Each row has a name. Each piece below is followed by the name of the row it came from, unless a question asks for something else. Each question is about the rows just above it. Places in a row count from 0.

q624: [ 94 150 106  74 174 117]
q370: [150  94 146 161  93 161]
q726: [110 123 105  74 174 117]
q337: [110 154 105  74 174 117]
q795: [ 74 116 117 111 105 132]
Row and place of [123] in the named rows: -> q726, 1
Which row holds [110 123 105  74 174 117]? -> q726
Where do [150  94 146 161  93 161] appear? -> q370
[111 105] -> q795

q702: [111 136 138  96  98 128 107 122 130 129 128 119 149 125 133 147 122 110
 113 113 118 156 148 123 133  96 149 134 117 130 111 135 114 125 157 139
 119 123 122 132 139 152 154 147 156 143 151 118 136 146 149 135 112 143
 164 133 127 107  95 128 104 120 104 139]
q227: [119 129 139 138 146 122 132 124 146  76 136 122 109 121 132 113 141 140
  93  87 159 142 135 122 132 140 129 137 122 140 145 125  72 126 116 144
 130 118 134 143 113 134 127 124 101 151 104 113 118 117 156 127 123 108
 107 153 136 124 134 129 133 133 116 129]
q60: [101 143 130 112 102 150 104 118 119 124 138 122 138 118 144 154 110 106
 113 113 128 128 134 112 141 114 126 123 113 119 142 134 132 127 149 137
 118 122 132 141 141 141 134 138 166 159 151 115 134 132 150 147 144 149
 158 138 128 136  97 123 138 112 125 136]
q652: [109 134 105 133 132 113 138 138 109 161 126 163 126 128  99 140 149 120
 157 152 141 109 115 126 126 100 155 134 123 117 134 130 127 139 107 110
 145 144 108 108 140 118 145 147 104 126 139 125 123 121 144 143 118 134
 161 118 158 126 148 107 121 110 154 141]
q645: [133 123 142 121 145 115 112 131 155  76 124 113 123 105 113 121 132 133
 117 102 155 152 121 112 154 144 114 149 116 124  94 126  75 129 124 154
 114 123 143 123 114 144 135 134  91 149 125 123 116 132 140 150 137 101
  93 151 131 106 148 129 122 117 106 140]
q345: [132 122 138 115 143 124 114 133 137  78 157 115 114 119 132 128 150 117
  99  87 156 153 127 125 122 137 116 146 130 128 110 141  77 110 135 156
 134 136 144 121 136 125 142 122 110 157 120 139 134 120 145 142 131 119
  98 153 134 135 136 125 128 110 127 144]
q418: [ 99 161 122 115 123 114 152 155 124 163 118 166 131 131 128 138 161 129
 148 156 147 110 116 137  98  86 146 125 129 111 149 133 128 158 118 125
 146 119 103  82 136 121 130 146 107 115 163 124 112 121 143 136 122  98
 151 133 157 130 156 115 119 114 149 139]
q315: [ 97 135 115 122 114 115 124 149 130 149 143 172 134 135 135 170 147 127
 164 153 133 117 117 130 127 126 145 137 129 122 140 141 133 177 134 100
 147 133 117  86 122 121 128 135  98 100 145 134 112 110 131 135 115 104
 139 123 137 153 138 107 105 126 149 127]
Which row holds this, read backwards? [116 133] -> q227
Where do [145 137 129 122 140] appear? -> q315

q341: [145 121 163  72 157 119 153]
q171: [122 169  89 133 127 125 135]
q203: [145 121 107 145 112 119 153]
q735: [113 145 126 160 113 133 113]
q393: [122 154 111 151 118 128 127]
q620: [117 134 131 145 118 128 104]
Which row holds [131 145]? -> q620
Row and place of [111] in the named rows: -> q393, 2
[118 145] is which row, read backwards? -> q620

q570: [102  98 162 157 152 167  96 125 155  93  90 145 107 158 164 144  95 118
 100 160  99 158  95 133  98 105 162 162 172  99  91 154  91  92  92 149]
q587: [ 93  94 166 164 160 163  87 124 165  88  82 162 103 172 169 163  88 112
  83 165  85 171  86 129  87  83 162 175 174  87  94 166  91  89  86 121]
q515: [165 161  89  90  89  93 159 139  91 171 165  74 117  86  89  84 158 130
 174  92 165  79 162 137 162 171  94  92  90 173 150  86 162 159 165 152]
q81: [ 80  78 165 160 168 166  89 139 174  91  89 158 128 178 172 177  82 130
  79 174  85 169  81 124  86  83 165 162 173  95  93 154  83  84  87 131]
q868: [ 80  78 165 160 168 166  89 139 174  91  89 158 128 178 172 177  82 130
  79 174  85 169  81 124  86  83 165 172 169  91  87 172  81  84  85 127]
q537: [ 98  87 173 166 167 164  89 121 169  89  88 167 104 169 173 156  97 115
  96 171  98 172  91 125  90  90 172 166 175  93  96 162  90 100  89 134]
q640: [ 92  97 161 158 171 157 100 123 177 102 107 163 182 163 162 175  99 152
 102 162  94 160  98 118 105 104 159 151 148  87  91 166 101 103 104  97]
q412: [ 98  87 173 166 167 164  89 121 169  89  88 167 104  99 173 156  97 115
  96 171  98 172  91 125  90  90 172 166 175  93  96 162 165 100  89 134]
q649: [ 86  95 170 161 179 171  90 128 177  91  88 163 144 173 167 172  90 125
  92 174  86 159  89 115  90  86 155 164 158  91  89 178  87  92  91 114]
q42: [170 164  88  82  86  78 160 131  83 164 161 107  96  90  81  79 163 114
 167  89 152  93 159 130 162 162  85  93 100 171 168  81 169 162 166 136]
[179 171  90 128 177  91  88 163 144 173] -> q649
The row with [ 87  91 166 101 103 104] is -> q640
Which row holds this, read backwards? [ 89 100 165 162] -> q412
The row with [177  91  88] is -> q649
[105 162 162 172  99  91 154  91  92  92] -> q570

q782: [130 111 133 121 134 117  89 161]
q741: [138 131 108 135 128 140 152  94]
q842: [120 133 132 139 142 116 146  75]
q2: [115 130 147 126 137 108  87 138]
q361: [139 127 111 131 117 137 131 140]
q376: [133 127 133 123 116 121  89 164]
q140: [124 133 117 138 140 127 147  78]
q914: [124 133 117 138 140 137 135 118]
q136: [133 127 133 123 116 121 141 164]
q328: [137 130 111 133 121 135 135 118]
[161] is at row and place -> q782, 7
[133 127 133 123 116 121 141 164] -> q136
Where in the named rows is [142]? -> q842, 4
Which row holds this, read backwards? [135 121 133 111 130] -> q328
Which row holds this, read backwards? [117 134 121 133 111] -> q782
[117 138 140 127 147] -> q140
Which row holds [133 127 133 123 116 121  89 164]? -> q376

q157: [162 128 135 177]
q993: [178 123 121 148]
q263: [182 122 134 145]
q359: [183 116  95 147]
Row and place of [122] in the named rows: -> q263, 1
[147  95] is which row, read backwards? -> q359

q780: [ 90 165 121 112 155 147 126 165 112  92 142 127 110 121  95 151  99 133
 117 107 139 103 165 191 126 127 128  90 133 106 112  74 166 122  98 127
 131 120 126 103 152 118 136 135 129 148 111 147 117 152 155  87 122 140
 141 129 156  91]
q854: [ 86 115 107 170 127 115 154 119 126 172 120  99 148 123 118 148 101 105
  99 140 118 105 147 104 176 114 158 119 133 105  97 125 113 125 172 143
 112 129 150 124 133  95 152 113 134 104 143 136 144 111  76 138 158  81
 126 145 141  99]
q688: [128 157 151 126 115 106 165 126 117 161 117 126 170  95  99 151 132 138
 141  95 158 102 151 117 106 118 136 128 170 111 151  84 154  96 166  91
 127 169 120 104 132 144 118 127 107 113 129 154 113 134 108 130 147  74
 144 115  81 142]
q13: [ 84 154  96 166  88 137 106 111 172 126 119 165 115  87 177 124  95 144
 131 103 143 105 164 171 155 136 134 119  88  74 100 117 153 100 159 113
 152 115 126 169 130  91 118 155 127 146 139 129 135 133 139 127 109 131
 149 110 140 104]
q281: [164 106 169 123 115 122 112 124 170 116  96 148 132 122 143 102 157 135
 147 115 101 142 107  93 101 157 131 155 133 152 163 171 128 167 122 109
 165 152 122 125 107 156 108 131 139 145 135 129 126 124 143 155  83 122
 139  83  98 172]
q209: [119  81 156 151 129 162 101 173 126 116 163 117 124 193 121 100 147 103
 111 135 102 160 105  95 122 114 127 137 122 132 131 187 104 151 101 172
 102 130 166 122 110 117 146 125 128 116 112 116 123 102 134 104 135 144
  77 182 154 148]
q108: [159  98 123 105 184 172 158 144 122 109 101 164 121 111 153 107 122 144
 116 101 145 128 106 149  95 121 129 111 183 116 140 140 168 101 127 116
 103 150  98 161 104 136 173 118  99 105 107  98 133 130 157 114 129 140
 130 140 135  95]
q498: [175 127 113 106 170 166 112 161 115 124 171 118  95 156 134 115 141 151
 157  96 148 118 104 130 109 109  98 130 146 131 153 121 163 111 130 142
 109 104 125 152 126 121 102 160 111 134 100 114 116 142 146  73 143 155
  84 120 138 147]
q536: [122 148 125 111 104 106 123 113 158 113 122 168 115 131 145 130 111 107
 101 158  99 146 116 163 140 149 143 115  59 129 103 170  97 163 111 130
 136 120 103 125 150 124 126 104 158 145 161  95 138 146 133 146  75 143
 156 115 123 115]
q320: [ 74 129 109 190  83  76 144 131 116 108 174 128 116 149 121 131 170 102
  93 138 133 116 148 134 165 137 159 133 103 123 106 109 101 129 157 160
 136 101 162 113 137 156 113 106 130 148 118 155 122 110 111 125 140 130
 110 133 143 132]
q314: [159 110 190  80 159 132 120 117 108 171 127 119 161 139 129 176 116 140
 146 124 113 145 106  91 106 127  91 148 161 150 170 162 133 149 108 135
 121 166 111 129 176 111  96 129 155 120 147 112 142 132 132 133 134 105
 136  96  73 171]
q405: [127 123 114 159 114 110 168 116  95 147 132 112 141 166 158 101 147 123
 101 139 106 170 100  87 152 131 117 133 101 172 127 156 121 102 126 143
  93 125 104 159 111 129 137 133 108  97 149  94 112  91  83 122 139 143
  99 150 111 118]
[ 99 133] is in which row? -> q780
Where do [132 131] appear? -> q209
[ 84 154  96 166  91] -> q688

q252: [167 129 113 132 125 127 134 129 129 130 124 123 144 131 127 136 133]
q658: [115 117 154 127  57  60  96  80 123  74 130  92 109 148 137 107 143]
q736: [125 124 152 140 128 123 130 118 113 118 142 129 118 127 135 118 132]
q833: [130  78 153 135 137 135  79 144  96 126 118 124  97 156 124  81 137]
q236: [142 147 123 135  89  90 124  99 163  95 128 107 160 126 159 158 160]
q830: [102 152 150 131 126 124 154 118 140 127 142 138 135 123 131 147 124]
q368: [101 119 124 138 158 158 133 160 110 151 132 146 108 125 136 114 138]
Where do [124  99 163  95 128 107 160] appear? -> q236
[130  78 153 135 137 135  79 144  96 126 118 124  97 156 124  81 137] -> q833
[128 107 160] -> q236
[135  79] -> q833

q141: [142 124 127 170 120 141 140 159 136 111  92 114 139 111 130 173 138 129
 107 105 133 113 128 123  92 133 127 189 161 109 160 128 137 141 100 115
 149 117 153 135  96 135  97 130 144]
q925: [ 98 152 150 133 113 162 133 145 144 163 120 106 133 146 161 106  90 139
 141 139 122 112 157 127 108 180 154 133 116 118  81 114 173 156 130  91
 153 131 144 112 147 138 146 137 128]
q510: [113 145 168 130 122 185 121 130 123 157 107 104 142 146 123 104  79 119
 147 155 112 108 148 122 102 179 126 137 112 122 112 149 160 142 155 112
 131 109 155 105 156 139 140 135 136]
q828: [144 147  95 144 120 121 144 170 143 125  94 127 127 121 118 151 150 149
 114 102 126 119 131 141 119 145 135 185 155  86 152 140 141 149  92 101
 159 132 149 140 117 136  74 148 151]
q885: [130 125 139 126 121 129 118 155 115 112  91 112 103 130 117 172 186 116
 116 105  95 117 134 109 112 123 121 172 142  82 145 136 130 121  92 101
 149 116 150 149 107 108 103 148 108]
q918: [109 150 156 133 128 144 119 128 139 169 120 107 155 150 133  87  97 114
 124 150 131 116 144 133 135 157 168 128 104 108  95  89 168 123 140  99
 147 118 166 130 157 157 148 119 137]
q143: [157 127 107 180 128 170 120 141 140 159 136 111 153 163 145 112 107 101
 122 139 136 127 187 133 103 163 153 121 113 126 113 124 166 137 140 107
 162 120 144 118 156 116 132 126 141]
q512: [140 105 129 126 143 141 134 124 187 118 118  91 121 130 138 148 105 108
  98  98 160 174 123 131 156 140 136  84 109 103 127  98 127 100  90 135
 134 140 151  99  81  92 160  82 172]
[107 180 128 170 120 141 140 159 136 111] -> q143
Which row holds [180 108 127 157] read backwards? -> q925
Which row holds [134 141 143 126 129 105 140] read backwards? -> q512
[127 108] -> q925
Which row holds [163 103 133 187 127 136 139 122] read backwards? -> q143
Which row holds this, read backwards? [155 109 131 112 155 142] -> q510

q823: [137 108 102 144 147 152 111 117 142 122 110 107]
q778: [125 120 117 110 117 142 144 111 152 147 122 129]
q96: [105  95 124 156 131 134 134 126 124 125 115  76]
q582: [121 126 147 165 133  90  90 163 114 131  87 133]
q232: [111 114 122 152 128 134 111 125 112 115 123 102]
[110 117 142 144 111 152 147 122] -> q778
The row with [121 126 147 165 133  90  90 163 114 131  87 133] is -> q582
[117 111] is which row, read backwards? -> q823

q293: [150 138  97 111 153 144 191 186 135 173  96 171 144 168  99 131 122 103
 117 128 100 106  80 195 108]
q757: [144 133 134 143 128 130 120 135 173 186 132 127 140 132 135 125 126 138
 120 116 117 129 129 123 120]
q976: [133 126 104 143 119 128 153 155 153 148 125 156 139 153 121 118 122 134
 114 125 118 120 111 147 108]
q382: [126 124 159 151 102 133 131 132 144 129 154 135 132 132 162 118 140 161
 135 108 130 144 161 118 115]
Which row holds this, read backwards? [131 133 102 151 159] -> q382
The row with [186 135 173] is -> q293
Which row holds [144 133 134 143 128 130 120 135 173 186 132 127 140 132 135 125 126 138
 120 116 117 129 129 123 120]? -> q757

q378: [ 92 179 119 143]
q52: [ 92 109 119 143]
q860: [141  95  90 110]
q696: [165 160 134 128]
q794: [ 92 109 120  84]
q723: [188 130 131 109]
q897: [188 131 130 156]
q873: [188 131 136 149]
q148: [144 152 174 144]
Where in the named rows is [179]? -> q378, 1
The row with [188 131 130 156] is -> q897
Where do [188 131 130] appear? -> q897
Row and place of [90] in the named rows: -> q860, 2
[ 92 179 119 143] -> q378
[165 160] -> q696

q653: [119 116 167 123 108 127 154 153 141 152 133 144 118 132 142 126 119]
q55: [117 126 150  88 132 146 158 160  96 163  98 147 126 133 110 142 131]
q727: [103 109 153 119 120 114 113 116 118 120 121 134 109 119 129 147 113]
q996: [135 130 182 139  90 122 112 110 125 103 143 107 120 108 158 107 132]
q73: [ 96 107 123 117 116 135 174 169 130 168 122 164 116 146 131 133 124]
q253: [117 126 150  88 132 146 158 160  96 163  98 147 126 133 155 142 131]
q440: [117 126 150  88 132 146 158 160  96 163  98 147 126 147 139  99 147]
q102: [ 96 107 123 117 116 135 174 169 130 168 122 164 116 146 131 133  96]
q818: [122 148  92 120 119 130 134 133 114 141 107 124 120 125  93 125 141]
q250: [103 134 143 128 136 147  58  66 129  95 121  86 135  94 128 152 143]
q458: [145 135 129 158 128 135 150 168 122 130 169 153 147 145 139 109 110]
[ 96 107 123 117 116 135 174 169 130 168 122 164 116 146 131 133 124] -> q73
[ 96 107 123 117 116 135 174 169 130 168 122 164 116 146 131 133  96] -> q102
[119 120 114 113 116 118] -> q727
[103 109 153 119 120 114 113 116 118 120 121 134 109 119 129 147 113] -> q727
Which row holds [147 126 133 155 142]? -> q253

q65: [109 153 112 121 157 105 116  80 119 145 154  89 134 148 161 131 192 127
 108]
q810: [135 111 122 106 155 111 145 151 129 133 147 119 138 115 130 128 134 112
 138]
q891: [123 110 127 113 118 144 114 125 143 164 145 122 111 125 123 128 142 112
 117]
q560: [136 129 126 120 124 119 109 136 115 152 121 128  95 153 112 127 129 159
 128]
q355: [136 112  98 110 183 101 146 177 142 144 172 108 146 110 137 109 137  96
 133]
q62: [120 123  86  89 162 156 119 128 122 115 103 171  98 131 118 132 132  91
 100]
q947: [161 143 125 145 127 164 144 114 118 110 113 125 167  95 155 109 120 103
 186]
Which row holds this, read backwards? [161 148 134  89 154 145 119  80 116 105] -> q65
[129 151 145 111 155 106] is which row, read backwards? -> q810
Which row holds this, read backwards? [111 155] -> q810
[145 164 143 125 114 144 118 113 127 110] is which row, read backwards? -> q891
[125 143 164 145 122] -> q891

q693: [115 102 115 116 139 138 114 153]
q958: [102 134 172 100 118  73 123 100]
q422: [ 94  86 141 152 152 149 119 105]
q220: [135 139 130  95 116  76 119 173]
q80: [139 123  98 105 140 123 113 167]
q367: [127  79 122 153 177 128 153 112]
q72: [141 152 120 149 172 130 105 125]
q401: [112  87 132 152 165 146 113 101]
q390: [130  95 116  75 151 106 117 144]
q224: [101 114 168 154 140 122 129  93]
Row and place of [146] in the named rows: -> q401, 5
Which row holds [130  95 116  76]? -> q220
Where in the named rows is [134]? -> q958, 1
The row with [141 152 152 149] is -> q422
Where in the named rows is [94]? -> q422, 0
Which row holds [151  75 116  95 130] read backwards? -> q390

q391: [ 79 105 161 188 103  94  92 143]
q408: [193 147  88 126 140 147  94 136]
q847: [115  67 133 125 147 178 149  98]
q71: [176 157  76  85 159 166 173 123]
q855: [137 153 139 129 166 113 143 164]
q380: [133 148 116  67 133 143 182 117]
[116  67 133] -> q380
Which row holds [149 178 147 125 133] read backwards? -> q847

